Each row below is a small network's average activation on inputs in which a field has the value named, seen along a few directions.
Values that are neighbours, or in one group, have similar rows; names and order tell nothing.
(in the rows, 500 means zero)
Random noise pushes rows far along 3 fixed directions. That doesn't count. These rows show it; they differ only by the noise:
573 498 470 445 469 462 420 487 588 435 452 396 532 461 437 480 387 517
416 677 595 655 452 435 312 610 593 463 608 327 404 467 63 729 604 319
451 583 488 416 414 383 412 443 614 333 377 342 510 551 639 332 423 460
782 51 440 429 476 699 700 477 362 509 328 737 830 343 591 423 239 782
479 373 527 482 387 507 567 469 463 351 319 536 662 509 685 327 425 541


Values of H:
h8: 629 267 437 484 510 526 574 457 471 512 466 588 608 486 534 484 439 645
h6: 345 767 449 322 534 271 278 385 824 379 697 19 104 442 393 480 340 430
h2: 887 409 361 298 748 756 645 734 429 843 638 586 491 428 549 728 450 450
h9: 600 533 551 477 476 405 242 279 562 731 728 489 270 495 295 596 684 436
h5: 564 724 290 658 724 447 217 681 652 633 695 550 277 631 205 874 541 599
h1: 751 310 480 420 470 600 442 396 400 625 533 672 662 316 355 468 411 627
h4: 390 768 404 431 745 533 467 604 633 565 633 460 320 534 308 769 678 284
h7: 481 790 564 599 540 445 514 467 623 676 616 225 379 404 56 623 474 521
h3: 645 576 345 296 640 397 535 435 502 507 493 418 435 540 884 305 230 677
The values of H form a tree with 2 forks.
Q: List every value one step from h1, in the order listed.
A: h8, h9
Q: List every value one step from h4, in the order listed.
A: h2, h3

Values of F:
f13: 635 296 571 505 400 575 467 407 415 521 474 603 587 360 412 574 419 612
f14: 441 399 554 619 481 682 747 656 378 560 489 833 595 520 507 635 640 492
f7: 476 440 501 479 614 551 686 606 340 478 470 714 644 483 647 576 473 541
f6: 490 439 557 484 506 569 730 565 389 441 418 684 615 585 733 469 629 453
f4: 689 580 322 194 526 342 349 153 732 473 478 268 394 452 657 216 250 674
f1: 573 505 453 314 533 534 502 479 550 492 453 596 469 639 838 371 405 468
f10: 504 541 400 517 632 492 447 610 541 514 572 347 520 431 278 581 376 570
f5: 523 497 536 490 407 509 351 450 501 520 559 465 494 389 317 553 515 446
f9: 508 340 447 564 621 644 631 617 390 552 406 733 571 478 469 657 572 532
f2: 432 491 459 627 486 489 505 515 462 427 488 579 577 527 560 407 507 531
f15: 286 588 660 449 279 391 519 359 573 400 297 380 502 574 776 169 579 430
f8: 627 438 453 538 524 573 601 496 491 599 494 553 551 550 478 430 416 720
f12: 515 465 516 467 465 512 523 501 620 438 427 393 486 604 676 364 478 477
f3: 727 116 552 504 460 649 602 410 349 656 531 612 686 262 377 618 373 660
f11: 658 245 370 590 603 549 533 590 257 598 587 554 556 359 303 629 398 618
A value of F combines one of 5 hidden first parts with one of 3 second parts; all combinations occur once.
Q: f3 and f12 share the first part; f3 and f4 share the second. Which value has the first part of f4 and the second part of f12?
A: f8
Q: f11 and f5 share the first part; f11 and f10 share the second. Which value has the first part of f10 and the second part of f5?
A: f15

Values of L:
l9: 246 774 599 424 302 204 269 311 687 310 525 101 231 583 695 253 565 308
l2: 373 501 531 535 628 561 649 710 465 439 509 453 551 555 621 568 579 350
l4: 120 863 631 643 271 235 203 375 556 289 452 337 370 641 446 349 791 206
l3: 457 197 601 730 524 697 764 713 192 509 469 935 700 616 602 620 750 447
l5: 493 792 395 363 709 422 535 447 601 546 635 451 322 533 522 617 486 434
l1: 641 680 397 194 553 413 318 397 781 500 435 275 373 535 628 418 343 476
l6: 353 268 636 757 346 638 726 575 167 438 353 838 723 531 699 401 602 575
l8: 703 431 250 229 434 373 339 295 721 448 336 237 543 433 662 115 87 841
l7: 425 412 572 486 413 545 702 439 427 446 346 625 605 571 786 311 506 559
The values of L form 3 separate groups.
Q: List the group mates of l9, in the order listed.
A: l4, l8
Q: List the group mates of l5, in the order listed.
A: l2, l3

Values of V:
v6: 372 592 598 632 447 456 503 532 472 487 533 456 469 545 423 510 617 412
v8: 613 510 479 498 514 516 401 477 542 590 573 479 476 401 214 626 469 527
v1: 405 445 537 514 443 533 597 506 510 446 424 511 544 524 568 429 506 537
v7: 498 509 408 507 539 494 476 555 532 488 507 526 446 553 547 521 454 582
v9: 396 453 480 440 459 496 620 453 438 371 338 571 592 570 891 274 461 541
v2: 644 470 425 429 541 475 438 503 545 544 539 381 510 434 410 479 388 551
v5: 542 555 466 405 462 403 333 351 595 485 522 402 410 469 513 451 453 498
v4: 764 537 410 367 650 538 448 524 590 661 592 440 438 429 381 642 349 556
v3: 450 562 513 447 549 469 523 489 503 457 497 512 487 567 627 488 589 372
The values of V form a tree with 2 forks.
Q: List every value one step from v9, in the order listed.
A: v6, v7, v4
Q: List every value one step from v5, in the order listed.
A: v8
